Here are a small network's activations along a few directions, averaged over the inputs that share one value of a field.
Values that are neighbours, or in one group, have similar rows; names and order tell nothing.
Strong random noise was added to every row along 2 fixed directions; ignore it. To show where, here is one row again and again, with new noise each time:
20,217,150,10,359,114,-104,101,193,-231,-169,-155,-243,255,233,-46,-125,-100
66,113,-270,-262,50,32,-129,-96,130,-174,-122,-53,146,80,133,227,15,-32
81,284,-138,-300,-127,-300,-23,28,18,-93,127,7,362,-78,-172,237,-66,-229
73,106,-323,-303,-2,4,-127,-117,115,-162,-104,-36,211,48,104,266,31,-32


DOKOP, 25 values:
mobat: 153,-98,-350,-221,105,189,-192,-185,-101,8,-137,16,55,-107,-128,144,188,129
lozun: -138,369,88,-88,-132,-81,90,-87,74,-38,85,70,84,-35,27,75,-191,-184
tamel: -57,16,79,162,169,98,-203,69,158,77,-178,-91,-356,323,-144,-294,35,189
punu: -249,32,129,140,-53,100,74,-45,223,-68,5,-205,-82,117,329,-6,-116,99
zib: 160,-197,-118,-239,-32,-3,136,106,38,-29,234,-213,306,-100,-6,-32,61,37
figel: 144,-38,9,-156,34,-65,21,-151,-339,183,117,274,63,-196,-213,84,179,-100
zitiz: 106,280,19,-310,-113,-159,-218,-123,-116,17,38,67,182,1,-333,127,-10,56
pas: -284,250,351,-9,-498,-636,69,190,-213,234,226,279,279,-153,-713,-18,-93,-280
rasek: 9,-251,-335,80,-198,45,-160,75,110,-22,-229,-187,106,271,61,16,-20,138
kevep: -111,433,283,-107,-145,-190,-30,78,-63,144,-5,153,-14,-82,-154,28,-70,-78
romo: 301,59,-172,-222,171,143,8,-22,19,-75,157,-170,107,-178,176,40,108,188
pab: -144,139,474,348,-204,-164,88,260,-307,139,297,305,-248,-21,-289,-283,-87,-111
kem: -108,74,131,66,-73,20,-166,-31,-252,223,114,247,-52,-294,-92,-58,-223,-300
zumos: 29,24,341,161,443,152,77,241,2,-31,175,-38,-191,-255,170,-168,-49,-159
ked: 153,-439,-667,-303,-333,168,134,-334,-56,42,203,25,536,-409,147,357,196,234
tekip: 32,-111,-93,205,108,44,11,9,-286,20,-33,181,-79,-126,-196,-320,104,158
zukid: 172,21,438,301,269,-96,67,266,-212,10,-21,-97,-379,169,-407,-331,-132,-45
gimat: -212,-96,20,323,-127,-106,53,9,230,38,-159,-35,-194,188,178,-109,-57,177
zag: -198,-494,-18,437,-39,271,-18,-166,133,-109,-313,-5,-333,174,283,59,213,157
boru: -101,17,-26,61,-16,170,17,-177,-1,-97,-138,87,-104,-77,357,103,210,-209
nafa: 13,267,121,-254,16,-341,-12,11,55,-55,144,-74,113,1,-183,162,-75,-279
romuf: 85,-270,237,245,80,-81,359,192,-97,101,74,16,-265,8,-21,-222,-178,10
gam: -114,-69,106,159,-170,-8,280,-105,51,30,104,179,234,-151,91,79,-68,-147
lona: 146,-216,-152,-15,-5,-91,196,210,-24,231,102,-100,173,103,-156,23,30,144
meda: 48,-170,-443,-245,-197,9,-104,-139,227,-95,-37,-224,399,32,190,142,157,230
Each value of DOKOP is a pair of two hidden parts, and every pair occurs once (5 first parts, 5 second parts).
ked and zumos share the first part; ked and gam share the second. Which value has the first part of gam and the second part of zumos?
Answer: boru
kevep and gimat share the first part; kevep and kem share the second. Which value has the first part of kem and the second part of gimat?
Answer: zag
lona and zib share the first part; lona and rasek share the second. Which value has the first part of rasek and the second part of zib?
Answer: meda
nafa and zitiz share the first part; nafa and romo share the second. Which value has the first part of romo and the second part of zitiz?
Answer: mobat

RELIP, 25 values:
gis: -37,-734,-546,60,24,456,-247,-256,110,-103,-537,37,-236,495,-15,26,299,569
tedu: 413,-61,-687,-510,129,76,-241,-253,58,-44,-186,-205,296,70,18,357,121,383
zad: -131,287,-448,-316,-192,-188,-370,-175,-186,158,-282,283,91,141,-243,224,-74,83
bub: -346,-92,-128,139,-462,122,-164,-429,-40,47,-269,194,-116,-47,35,213,94,38
gutum: 170,100,255,-175,444,271,103,-142,-197,-46,315,64,-99,-215,38,16,-70,-440
vopir: 90,97,124,118,182,160,3,18,-334,246,28,443,-438,-264,20,64,80,-61
til: 31,-14,205,349,455,216,443,54,-60,-144,174,-116,-188,14,563,-52,25,-287
neliz: -53,453,61,-230,364,-11,-415,-32,293,-392,-147,-215,9,145,4,15,-194,-70
nosu: -285,-296,109,430,106,258,329,33,158,138,-17,58,-148,-226,407,-41,48,168
bilu: 156,-818,-842,-70,-308,401,141,-152,6,236,-171,-35,472,-111,242,106,326,353
fekov: -337,21,214,-76,-591,-480,157,126,89,-38,175,-63,290,156,-206,-13,-269,-111
tig: 361,-152,-290,-310,521,163,-212,145,116,-77,70,-203,-158,-311,185,-84,273,111
zadek: -86,218,70,-83,-371,-434,143,-41,74,56,457,0,441,-190,1,306,-250,-636
nup: -120,693,444,-249,68,-172,-27,26,68,-181,52,-44,-62,-223,-21,-7,-271,-547
gupa: 182,-118,85,-107,220,-65,29,202,290,-207,20,-460,152,268,37,34,-111,111
noz: -92,584,410,-63,-121,-410,179,365,376,-106,386,-180,143,286,-31,-116,-263,-269
seba: 48,34,354,172,-420,-459,205,354,-526,324,493,29,241,-392,-799,-181,54,-23
mogek: -339,-92,277,442,-155,-143,83,-114,290,-142,-52,159,-189,132,386,-110,-148,-129
nobi: -451,455,809,594,4,-336,-26,484,115,-50,164,40,-630,466,-411,-581,-270,-217
pib: -239,568,370,-130,-172,-274,-73,4,-150,112,80,461,107,-192,-350,87,-24,-364
sosi: 12,-281,-39,169,-279,-343,256,231,24,41,-115,-226,128,161,-224,-92,-165,111
fozaz: 45,-354,-443,157,-414,398,19,-456,-380,158,-142,362,174,-298,125,234,331,283
leves: 337,122,15,-229,-16,-368,-25,211,-483,380,409,188,175,-421,-602,-127,-15,-29
devot: 504,159,262,-30,-33,-437,481,360,-71,-48,582,-233,569,-401,-361,-253,-156,-290
savol: 265,40,-181,-379,-38,-123,-244,-36,-235,119,-200,16,263,70,-394,160,286,300
RELIP is arranged as a network in which each value has 4 neighbours.
List every value one step from tedu, in the order listed.
Answer: neliz, tig, gupa, savol
List every value one step from nosu, in the order listed.
Answer: til, bilu, mogek, fozaz
List every value one step from nobi, in the order listed.
Answer: gis, zad, bub, fekov
Each value of RELIP is a pair of two hidden parts, and every pair occurs once (5 first parts, 5 second parts).
gupa and til share the first part; gupa and tedu share the second. Which value has the first part of tedu and the second part of til?
Answer: gutum
zadek and devot share the first part; zadek and mogek share the second. Which value has the first part of mogek and the second part of devot?
Answer: bilu
tig and neliz share the first part; tig and seba share the second. Which value has the first part of seba and the second part of neliz?
Answer: nobi
savol and vopir share the first part; savol and sosi share the second. Which value has the first part of sosi and the second part of vopir?
Answer: nosu

SAVO, 30 values:
zubaf: 240,315,-20,-232,489,261,-240,217,57,84,-31,4,-559,139,179,-120,-185,221
mozu: -114,-399,-428,241,-145,100,-256,-460,-34,-35,-56,217,5,-11,257,186,-154,-27
voko: 49,1,240,218,-81,9,-42,28,-26,189,-273,24,-188,565,-150,-179,-271,179
lorez: 201,-141,-370,-287,587,273,-179,143,165,-94,-120,-212,-245,94,754,32,39,349
lipi: 42,286,165,103,34,-163,41,203,159,-103,542,-97,-54,-64,291,-338,-218,-269
koso: -81,118,535,411,-256,-248,546,566,96,-91,401,-219,-146,263,-154,-373,-316,-158
suno: 164,52,109,-111,395,315,-118,-137,41,-99,-124,-100,-358,214,17,173,298,-192
lek: 151,-401,-167,-24,-25,-6,315,98,31,136,174,-66,176,271,-91,44,130,347
fav: 346,-184,87,376,373,71,302,139,-20,47,-9,-40,-156,-71,-1,-78,-207,-189
renu: 146,-448,-652,-138,186,24,-89,-266,-410,-22,-175,85,77,-130,-130,167,209,10
mer: 263,-147,-436,-85,518,813,-546,-319,287,-405,-703,-515,-440,334,400,-154,283,511
roko: 39,128,297,-31,69,26,315,-177,152,-159,-9,-107,123,-4,277,188,45,-248
guvez: 257,66,479,195,46,-175,395,342,-318,324,319,22,147,-492,-273,-460,186,169
kota: -223,-720,-82,262,344,645,117,19,279,-228,-115,-66,-504,256,658,-179,-89,-171
pof: -81,404,150,-192,174,-2,-206,26,154,-97,78,181,-665,163,80,-218,-287,36
gani: 191,57,143,-190,423,100,177,-98,-141,-150,162,-159,225,-14,128,-14,85,-123
deg: -73,-65,157,312,-440,48,129,112,-176,394,351,-8,419,-407,-12,-95,-4,19
darof: -342,404,446,361,-228,-195,31,332,-363,331,79,433,-120,-312,-622,-194,159,-99
bog: 170,-140,146,158,167,-138,69,200,12,-61,-256,-6,-358,372,-260,-123,120,286
lafed: -284,312,336,-28,56,-412,-229,-44,217,-110,-12,31,202,24,-608,30,-65,-142
zaneb: -122,605,34,-207,-305,-572,16,63,117,-20,213,182,-155,-186,48,77,-196,-68
sakek: -185,-433,-520,113,-506,-103,-146,-393,143,44,-325,-104,64,391,323,241,292,340
pak: -137,-111,-40,-177,-257,-189,16,17,300,-117,85,-301,481,-216,-9,115,-67,-76
nolu: 19,-150,222,157,67,244,-204,147,-448,210,-136,-10,-287,-280,-169,-39,203,367
nos: -418,339,-43,36,-51,-6,-90,8,363,-199,-232,-151,313,79,-57,110,-148,-37
vedis: 2,220,281,-179,-60,273,-144,-9,-217,57,-225,167,-49,209,-75,-76,-221,-522
led: 119,-183,-252,-304,345,106,-114,61,334,-181,-262,-372,245,-173,57,88,92,202
binar: -22,586,594,255,-128,-288,185,125,-87,-320,158,242,28,-24,44,194,-139,-479
mes: -475,-208,440,457,256,431,-150,-127,313,132,-383,51,-651,246,581,-91,229,256
depo: -101,34,12,-24,-148,-193,22,-64,-445,101,169,266,59,-51,-393,-311,-353,-460
Each value of SAVO is a pair of two hidden parts, and every pair occurs once (6 first parts, 5 second parts).
renu and kota share the first part; renu and bog share the second. Which value has the first part of bog and the second part of kota?
Answer: koso
zubaf and lipi share the first part; zubaf and mer share the second. Which value has the first part of mer and the second part of lipi?
Answer: pak
guvez and nolu share the first part; guvez and gani share the second. Which value has the first part of gani and the second part of nolu?
Answer: suno
darof and mes share the first part; darof and voko share the second. Which value has the first part of voko and the second part of mes?
Answer: sakek
mozu and depo share the first part; mozu and binar share the second. Which value has the first part of binar and the second part of depo?
Answer: vedis
